Each row below holds a small network's activations on one input, seen along a few directions.
In each table, some parts of the input vary, and every possible input appears once, in random order.
Descriptions start from the smaller parts, as in this example, which fits no table here: values(3) and (point or line(11) or (line(6) and ring(8))).
Shared parts are said once, and a part with two or three values counts as separate values.

Other details of the inputs vary at random and push rows far along two fixed directions, the same in every table; ignore that.

Rows:
r1: 25,8,39,48,-18,-27,4,-4,0,23,0,-3,-21
r2: -10,-9,-24,-34,23,34,-15,-23,3,-31,-13,-12,2
r3: -8,26,-34,-23,18,15,-10,-12,-14,-18,-16,-3,14
r4: 21,29,-3,-2,3,17,24,-21,-19,-24,-30,-21,-4
r5: -5,-3,10,31,-18,-41,9,15,10,20,3,12,-9
r6: 22,28,-34,-3,-1,-17,42,2,-4,-23,-32,-19,1
r7: 16,17,28,11,-19,-27,0,9,5,36,1,-2,19
r8: 13,5,23,10,-26,-34,17,18,20,30,2,2,19
r9: 4,-15,-4,12,-6,-6,24,-2,2,-8,5,7,-8
r10: 10,-20,33,32,-13,-28,1,-2,12,16,-1,-8,-27
r11: -19,9,-49,-12,26,30,-23,-8,-27,-17,-3,12,4
r12: 20,-5,-14,15,9,20,34,-15,-20,-26,-20,-19,-19
r13: 25,30,-3,-1,0,2,28,-17,-20,-22,-42,-29,-16
r14: 7,24,-24,-5,-1,0,46,-4,-8,-24,-25,-9,13
r15: -16,-9,-12,-29,19,43,-2,-27,-1,-32,-10,-7,10
r16: -26,-11,-11,-8,19,29,-58,-13,-3,-1,15,21,-6
r17: -31,-21,13,-35,14,41,-27,-17,16,3,15,8,14
r18: -14,-7,-8,-1,5,20,-51,-1,-6,-2,17,5,-10
r19: -14,-4,3,-24,75,28,2,51,-40,-44,17,12,4
r20: 18,-2,36,16,-28,-45,30,-1,29,11,2,-5,-1
r21: -9,-10,-26,-36,14,35,-19,-13,0,-35,-6,-21,2
r22: 27,10,44,13,-21,-17,-5,1,9,31,-3,-10,3
r23: -40,-35,-13,-18,8,15,-24,-5,9,-8,19,28,-1
r24: -13,12,-44,-29,4,13,0,6,-2,-29,-7,-7,15
r25: -4,-30,19,16,-9,-12,-40,5,20,14,25,-3,-16
r26: 19,16,-31,14,-1,5,59,11,-24,-6,-17,-6,-7
r27: 11,6,-21,23,-5,-26,17,12,1,1,-6,3,-9
r28: 27,21,50,20,-21,-23,11,-3,11,33,-4,-13,-9
r29: -30,-4,38,-40,64,10,-25,48,-7,-25,30,19,24
r30: 28,9,-35,13,-4,3,52,16,-26,-7,-20,-8,1
r31: 16,-6,21,5,-20,-47,9,2,35,10,3,-4,-5
r32: 17,18,-15,24,-9,-20,-2,13,-17,5,-1,-12,-10
r33: -11,-24,13,-27,5,29,-23,-10,13,4,7,0,17
r34: 31,20,37,23,-18,-41,-7,-6,18,20,-10,-16,-15
r35: 23,-5,-12,7,9,28,40,-8,-22,-12,-16,-20,-21
r36: 5,5,7,19,0,0,-6,-8,-15,1,-12,-2,-23
r37: 16,16,-32,22,-2,-3,53,4,-22,-20,-21,-5,-5
r38: -37,-5,17,-8,-11,-24,-25,4,30,18,12,23,18
r39: -26,-19,13,-23,8,15,-26,-19,17,-8,-1,0,3
r40: -1,-6,4,-13,-10,-18,20,-6,15,-11,-10,-4,-2
r41: -24,-28,-6,-14,5,23,-4,0,7,6,26,25,2
r42: -18,-22,14,-18,-17,-21,-33,7,39,7,29,7,8
r43: -26,-8,-13,-8,11,30,-38,4,-16,19,21,28,23
r44: -23,11,28,1,-10,-27,-31,-3,15,26,6,13,14
r45: 36,2,36,39,-21,-21,3,9,-5,35,1,-6,-15
r46: -4,-36,18,6,-15,-10,-10,13,18,27,29,22,4
r47: 19,29,37,20,-21,-35,18,6,7,40,-1,-6,7
r48: -5,-24,28,-14,-19,-14,-9,6,31,23,21,13,19
r49: -26,10,-31,-36,13,36,14,-3,-5,-13,-4,11,25
r50: -9,-21,-34,-14,27,38,-16,-16,-10,-28,-4,-3,-13
r51: 33,21,-9,17,4,22,38,-6,-35,-5,-22,-18,-24
r52: -32,-20,2,-40,5,26,-10,-7,20,2,21,21,19
r53: -31,-4,14,15,-3,-15,-41,2,2,29,18,27,3
r54: -22,13,-12,-20,1,3,-42,1,3,0,11,2,19
r55: -27,-2,17,21,-3,-8,-36,-1,3,28,26,30,11
r56: 13,25,-27,9,9,20,33,0,-38,-1,-15,-5,-4
r57: 19,-7,-40,0,7,1,33,-2,-11,-29,-14,-8,-19
r58: 37,31,-14,-2,-5,1,16,-6,-18,-26,-30,-40,-15
r59: -18,-34,4,2,-13,-17,-35,13,25,10,37,16,-6
r60: 18,3,3,38,-28,-52,9,28,12,19,10,-5,-13
r61: 32,-12,-16,6,6,26,33,-3,-24,-14,-19,-22,-13
r62: -29,14,2,-14,6,12,-26,-13,1,4,7,16,27
Description of these inputs: values(2) and (point or (ring(5) and line(6))).
Question: The inputs of r50 and r2 match in every part but the values(2) part. If r26 is changed in the same way as r50 into r2, which row does it become?
Answer: r49
Question: The inputs of r37 and r14 match in every part but the values(2) part. If r43 is changed in the same way as r37 into r14, which row does it become?
Answer: r7
Question: Change only the values(2) part in r56. List by row number the other rows that result.
Answer: r47

Rows:
r63: -54,-44,30,-21,-7,-11,-67,-10,55,16,32,28,13
r64: -42,-12,-44,-35,14,46,-39,-33,12,-37,-6,11,7
r65: -5,1,-48,-39,43,44,12,21,-35,-45,0,5,11
r66: 11,2,43,27,-43,-35,-12,-19,32,56,0,5,1
r67: 57,20,-41,36,-6,-14,56,19,-38,-26,-28,-28,-28
r68: -36,-23,-49,-58,17,60,-5,-28,-4,-43,-4,-1,8
r69: 25,16,-51,-14,36,44,75,11,-53,-44,-30,-8,2
r70: 22,0,-16,39,-6,-5,36,4,-24,7,-3,0,-15
r71: -11,-39,52,14,-37,-32,-17,-8,53,49,23,14,5
r72: -40,-47,17,-4,7,-9,-62,28,22,27,55,36,11
r73: -46,-18,2,-55,12,37,-33,-16,27,-10,21,21,23
r74: -39,-7,-65,-19,43,50,-22,-6,-31,-46,5,17,1
r75: 12,-16,33,13,35,34,-31,2,-31,-5,11,-5,-29
r76: 47,44,-37,2,-17,4,63,-25,-26,-25,-58,-45,-21
r77: -17,6,57,1,-20,-41,-39,-6,40,29,10,7,18
r78: -49,-17,46,5,4,1,-60,18,14,52,49,53,33
r79: -2,-25,-9,-24,-11,1,-9,-8,19,-10,3,-10,4
r80: 45,47,-6,0,-17,-7,68,-11,-17,-22,-50,-45,-6
r81: -45,-21,-27,-36,-3,47,-47,-33,17,-14,15,22,8
r82: 36,35,34,43,-15,-49,42,30,-15,22,-6,-14,-10
r83: 14,-5,-7,23,11,-27,31,24,-12,-14,-8,-8,-18
r84: -35,-28,-13,-11,16,24,-18,19,-3,-6,24,29,-2
r85: 52,25,-28,-14,0,15,96,-17,-22,-37,-52,-41,-3
r86: 8,2,42,51,-23,-42,-12,15,6,64,20,22,-4
r87: 27,26,8,20,1,-24,18,32,-21,6,-4,-12,4
r88: 7,-32,55,50,-26,-53,4,29,23,56,31,23,-9
r89: -38,-9,-63,-22,31,63,-17,-5,-32,-36,12,24,-1
r90: 71,8,51,30,-5,-7,31,-24,-10,-2,-36,-63,-46
r91: 17,7,41,22,-43,-51,-32,-4,40,48,7,-9,-2
r92: 42,42,17,39,1,-49,49,28,-25,-4,-28,-21,-11
r93: 37,24,40,14,-34,-50,14,2,19,23,-12,-31,6
r94: 47,42,-13,19,-17,-30,46,-19,-6,-14,-54,-44,-21
r95: -12,10,-52,-36,46,54,33,12,-40,-50,-6,3,5
r96: 25,9,46,11,-19,-58,25,2,36,9,-9,-19,-5
r97: -51,-25,35,-10,26,-15,-58,25,26,18,51,45,19
r98: -27,6,-65,-31,37,58,-35,4,-38,-25,3,15,12
r99: -35,10,-56,-27,34,59,-21,-5,-41,-22,2,19,5
r100: 34,6,-16,12,-30,-14,18,-13,11,-10,-20,-28,-14
r101: -48,-39,16,-8,-20,17,-61,-31,42,34,36,35,18
r102: 37,25,42,26,-35,-37,42,-9,13,30,-23,-25,7
r103: -24,-7,-43,-69,30,57,-11,-16,1,-44,-2,-7,26
r104: -18,0,42,36,-9,-50,-53,19,18,46,28,32,-3
Question: The inputs of r97 and r96 match in every part but one. If r75 is changed in the same way as r97 into r96, which row does it become?
Answer: r90
Question: The inputs of r102 and r78 match in every part but one. If r91 is changed in the same way as r102 into r78, which row does it become?
Answer: r98
Question: What do these inputs look like to the network?
Answer: values(2) and (point or (line(4) and ring(5)))
Question: Start at r67 and move only the ring(5) part, one step at a time. The first step leads to r72. Which rows follow, in order?
Answer: r65, r87, r98

Rows:
r105: -10,0,-18,11,33,26,-12,21,-36,-7,12,17,-6
r106: -4,-11,51,7,-20,-39,-18,12,37,43,23,10,13
r107: 29,-6,50,36,-36,-59,27,13,33,28,4,-13,-15
r108: -54,-34,-15,-7,33,34,-57,20,-15,5,43,50,6
r109: -52,-26,-17,-31,10,35,-43,-17,18,2,30,35,29
r110: -13,-9,-5,-17,11,34,-23,-13,-1,-1,4,1,5
r111: -55,-13,-20,-37,19,55,-68,-21,5,1,24,28,15
r112: -17,-11,-8,-23,20,34,-31,-14,1,-17,3,3,-2
r113: 34,32,-29,18,29,9,52,28,-60,-30,-23,-13,-12
r114: -6,5,49,14,-25,-36,-36,4,30,43,22,15,5
r115: 37,-10,58,48,-45,-64,14,8,30,48,7,-12,-20
r116: -34,-10,-62,-37,20,55,-25,-22,-20,-38,-9,8,10
r117: -1,1,22,-9,5,-5,-17,-2,10,-3,3,-1,2
r118: -54,-33,-8,-24,7,36,-61,-21,16,12,27,39,20
r119: 10,9,-37,-22,24,50,27,-20,-33,-45,-32,-26,-9
r120: 37,14,22,13,-14,-36,51,10,4,1,-22,-28,-10
r121: -24,-21,29,10,-25,-21,-47,-5,33,39,31,26,-1
r122: -50,-41,34,-15,-12,2,-68,3,49,37,50,42,23
r123: 14,15,41,27,-28,-51,-13,6,19,32,6,-7,1
r124: 47,44,-35,2,5,14,73,-13,-42,-36,-54,-38,-8
r125: 26,19,-5,22,-12,-17,13,-7,-8,1,-22,-25,-13
r126: 58,18,-21,13,-6,-20,79,1,-12,-36,-40,-42,-24
r127: 19,15,-28,-22,18,11,41,-1,-15,-41,-32,-23,-4
r128: 6,-24,48,24,-21,-45,-22,2,36,32,22,2,-14
r129: -43,-2,-39,-48,26,54,-16,-15,-10,-24,-4,21,28
r130: 8,-5,38,37,-40,-66,-8,10,40,40,17,3,-3
r131: 38,26,17,31,-28,-59,40,11,7,13,-22,-26,-5
r132: -4,-9,-43,-28,19,49,19,-18,-24,-44,-21,-13,-7
r133: 17,13,-20,5,-16,-8,34,-1,0,-7,-13,-13,-7
r134: 40,23,1,27,-13,-11,41,-12,-15,1,-33,-24,-16
r135: 25,6,48,54,-8,-71,19,50,1,43,21,10,-8
r136: 29,26,-37,-23,15,38,45,-9,-38,-41,-41,-30,1
r137: 0,3,23,-7,1,1,-3,-4,3,-2,2,-7,3
r138: 12,29,-58,-31,16,31,47,-8,-32,-41,-36,-22,5
r139: -63,-33,-24,-20,38,39,-54,24,-10,-4,50,55,20
Question: The inputs of r120 and r137 match in every part but one. If r129 is changed in the same way as r120 into r137, which row does it become?
Answer: r124
Question: What do these inputs look like to the network?
Answer: ring(5) and (point or line(6))
Question: Change only the line(6) part in r126. List by row number the other rows that result.
Answer: r107, r109, r122, r130, r133
Question: Which other rows agree with r121 in the ring(5) part? List them by row number.
Answer: r108, r115, r116, r118, r128, r132
Question: Change only the ring(5) part in r108. List by row number the other rows that result.
Answer: r105, r113, r135, r139
